These are the activations of a small neural network, seen along a few directions. Each row is one input.
In each table, some parts of the input vary, and every possible input appears once, in random order.
Descriptions start from the smaller parts, as in this example, which fits no table here: one of 6 places along a line, together with either a single point or one of 11 places along a line or (one of 3 separate values, together with one of 5 places around a ring).
Shared parts are said once, and a part with two or three values counts as separate values.
In the rows, 128 means zero.

Other details of the inputs vary at random and push rows far along two fixed directions, the same in every table; ignore that.

A family of inputs:
x1: [ 84 138 204 146 163 156 150  75  79  84 126  75]
x2: [138  99 132 216 132 150 144 112 112 109 151 134]
x3: [165 147 109 106 160  81 129 150 113 144 100 123]
x4: [147 144  97  57 107  96 142 146 101 137 119 174]
x5: [152 151  93  93 134 110 106 165 148 161 134 152]
x6: [ 57 145 225 107 156 151 168  64 133  88 137 100]
x7: [ 70 129 198 121 144 151 163  68 156  82 134  88]
x8: [145  86  97 193  92 184  90 156 147 125 103  89]
x9: [ 96 116 128 102  93 166 120 114 145 120 161 133]
x10: [ 46 129 195 110 103 161 145  63 129  77 158 112]
x11: [100 106 175 175 117 192 102 120 173 118 152  74]
x12: [172 142  91 121 159  94 119 143  79 134  96 118]
x13: [135 150 131 145 143 117 106 127  84 130 117 110]
x14: [174  86  85 177 101 132 123 166 184 149 130 196]
x15: [163 152  85 120 159 106  97 158  83 156 129 123]
x16: [170 149 108 124 131  93  95 172 125 166 107 138]
x17: [142 179 147  77 190  61 152 132  74 149 113 130]
x18: [105 151 115  77 168  45 191  82  69 130 171 198]
x19: [178  80 107 207 106 142 122 155 167 152 131 161]
x20: [ 65  97 142 124  83 177 142  99 156  93 145 108]
x21: [145 137  83  68 104  91 144 139 115 127 121 155]
x22: [103 166 120  67 183  66 149 122 110 139 125 135]
x23: [153  78 103 197  69 199  91 170 200 146 104  93]
x24: [166 117 101 143  74 151  82 175 188 154 105 152]
Description of these inputs: one of 4 places along a line, together with either a single point or one of 5 places around a ring.
Changing only the place on the line of 4 turns x14 into x18. The same change can be made to x5. Which row results?
> x9
Start at x4 and move only the place on the line of 4, one step at a time. The first step leads to x6. Which rows follow, in order?
> x17, x1

A family of inputs:
x25: [125 116 147 114  86 157 131 130 175 115 136 152]
x26: [ 69 140 168  68 115 126 159  81  81  95 155 129]
x27: [105 147 181 124 180 118 148 103  91 124 127  93]
x28: [137 131 142 167 129 170 101 136 133 137 124 103]
x29: [125 120 109  97  82 149 141 129 139 111 121 144]
x30: [126 123 120  95 103 132 142 138 160 115 115 157]
x31: [ 78 151 178 139 164 107 136  87  90 100 121  70]
x32: [ 57 137 134  77 117 129 152  91  98 109 158 119]
x33: [ 88 155 183 127 192 124 131  93  98 117 143  88]
x34: [119 154 167 133 148 100 128 121  86 122 117 100]
x35: [128  84  97 133  33 206  85 149 166 131 138 147]
x36: [ 77 169 190 138 172 107 126  94  88 110 138  89]
x37: [ 91 160 172 127 178 104 137  79  89 105 124  70]
x38: [ 55 149 178  82 155  93 169  90 156 116 156 135]
x39: [213 151  49  51 111  39 126 205 148 208 104 224]
x40: [158 184  62  28 149  50 123 160  88 159 140 198]
x41: [ 89 152 184 131 167 108 141  92  79  94 112  83]
x42: [143 144 133 152 138 138  87 133 122 142 123 111]
x43: [130  91  86 141  40 196 104 150 190 128 137 132]
x44: [107 142 200 122 187 130 152  96  99 106 148  80]
x45: [ 64 138 137  65 122 124 156  71  90 101 150 115]
x46: [194 164  50  49 129  35 112 198 146 205 117 228]
x47: [133  69  96 150  27 215 100 136 205 109 124 121]
x48: [226 133  22 148 164  29 137 184  83 188 147 252]
x49: [ 96 118 164 174 184  91 205  58  74  88 166 166]
x50: [145  86 119 137  33 203 109 140 183 119 135 140]
x51: [114 164 185 124 170 107 132  91  83 112 131  91]
x52: [148 120 137 149 152 156 104 152 141 142 136 106]
x53: [162 193  72  85 186  12 114 176  54 174 106 139]
x54: [ 88 145 174 124 201 119 149 102 103 117 153  69]
x55: [152  73 133 217 116 141 158 113 129 118 162 180]
x56: [108 101 133 197 159 100 177  91 107 112 180 163]
x57: [165 100  93 191  90 183  88 175 166 152 104 100]
x58: [142  89 122 210  75 204  73 147 183 130 112  82]
x59: [241 146  27  86 163  62 102 226  92 194  77 167]
x60: [ 62 154 163  85 147 114 162  87 140 105 162 131]
x61: [149 114 119 167 120 161 102 140 141 126 102  91]
x62: [ 69 148 163  74 151 106 163  80 137  86 148 127]
x63: [ 98 153 183 129 178 130 152  86  86  96 116  81]
x64: [135 119 115 155 143 141 107 149 138 141 118  95]
x65: [142  93 120 130  65 160 130 151 212 140 105 161]
x66: [183 180  74  63 208  32 132 166  52 171  86 153]
x67: [ 79 134 162  84 138 103 167  90 165 122 137 139]
x68: [143  73 108 220 118 137 156 106 138 112 153 170]
x69: [126  90 130 150  50 203  95 149 220 121 137 152]
x70: [157  93 133 197  76 202  86 139 165 118  90  91]
x71: [170  74 110 188  95 201  96 164 187 132 107  86]
x72: [137 108 125 164 129 161 108 130 149 123 106  86]
x73: [196 134  10  47  86  84 110 196  90 174  95 199]
x74: [159  95 143 196  81 206  98 153 164 128 103  97]
What do these inputs look like to the network?
> one of 5 places around a ring, together with either a single point or one of 4 places along a line or one of 5 places along a line
Changing only the place on the ring of 5 turns x71 into x44. The same change can be made to x45. Which row results?
> x26
Changing only the place on the ring of 5 turns x48 into x49. The same change can be made to x69. Which row results?
> x30
Start at x39 and move only the place on the line of 4, one step at a time. The first step leads to x25. Which rows follow, in order?
> x50, x26
Start at x54 and move only the place on the line of 5, one step at a time. The first step leads to x64. Which rows follow, in order?
> x57, x58, x53
Change only the place on the ring of 5 in x57. List by row number the other rows that result.
> x28, x61, x63, x74

A family of inputs:
x75: [140 148 117  99 157 109 126 137  93 138 123 128]
x76: [109 137 162 122 154 123 148  99 109 101 119 105]
x77: [173 129  70 138 113 110  91 177 137 164 111 145]
x78: [ 84 128 158 133 158 142 148  98 124 107 135  90]
x79: [140  50 108 177  12 227 109 152 241 122 137 166]
x80: [117 126 147 147 128 131 130 110 114 115 123 117]
x81: [178 142  97 123 146  83 117 168 124 167 114 160]
x82: [ 82 149 147  61 121 116 155  99 122 109 157 149]
x83: [112 173 134  77 191  66 147 109  50 135 145 127]
x84: [151 133  74  68  93  90 138 149 132 145 122 192]
x85: [ 76 133 181 137 155 131 160  66  90  91 146  93]
x86: [123 114 144 155 140 150 142 120 135 119 136 119]
x87: [ 69 121 197 148 146 161 163  63 113  83 138  80]
x88: [179 123  98 133  99 135  86 179 145 164 103 136]
x89: [177 127  98 131 134 113 119 161 137 154 113 148]
x90: [ 99  83 169 197 110 195 132 100 155  98 151 100]
x91: [133  85 134 188  78 194  94 141 196 132 113  97]
x92: [ 65 133 152  82 111 131 156  86 149 105 158 133]
x93: [111 113 161 182 122 160 124 110 146 111 144 120]
x94: [166 109  71 151 103 135 100 170 143 150 120 129]
x95: [156 158 112  91 156  94 122 153 101 145 115 134]
x96: [148 162 118 101 160  67 138 141  90 139 107 142]
x97: [124 157 133 122 144 109 116 127  97 128 134 130]
x98: [161 140  89 110 143 101 114 158 130 150 108 131]
Changing only one part turns x95 into x76. The same change can be made to x88. Which row results?
> x96
What do these inputs look like to the network?
> one of 4 separate values, together with either a single point or one of 5 places around a ring
List by row number the other rows that have the choice among 4 separate values in common with x92.
> x77, x78, x91, x94, x98
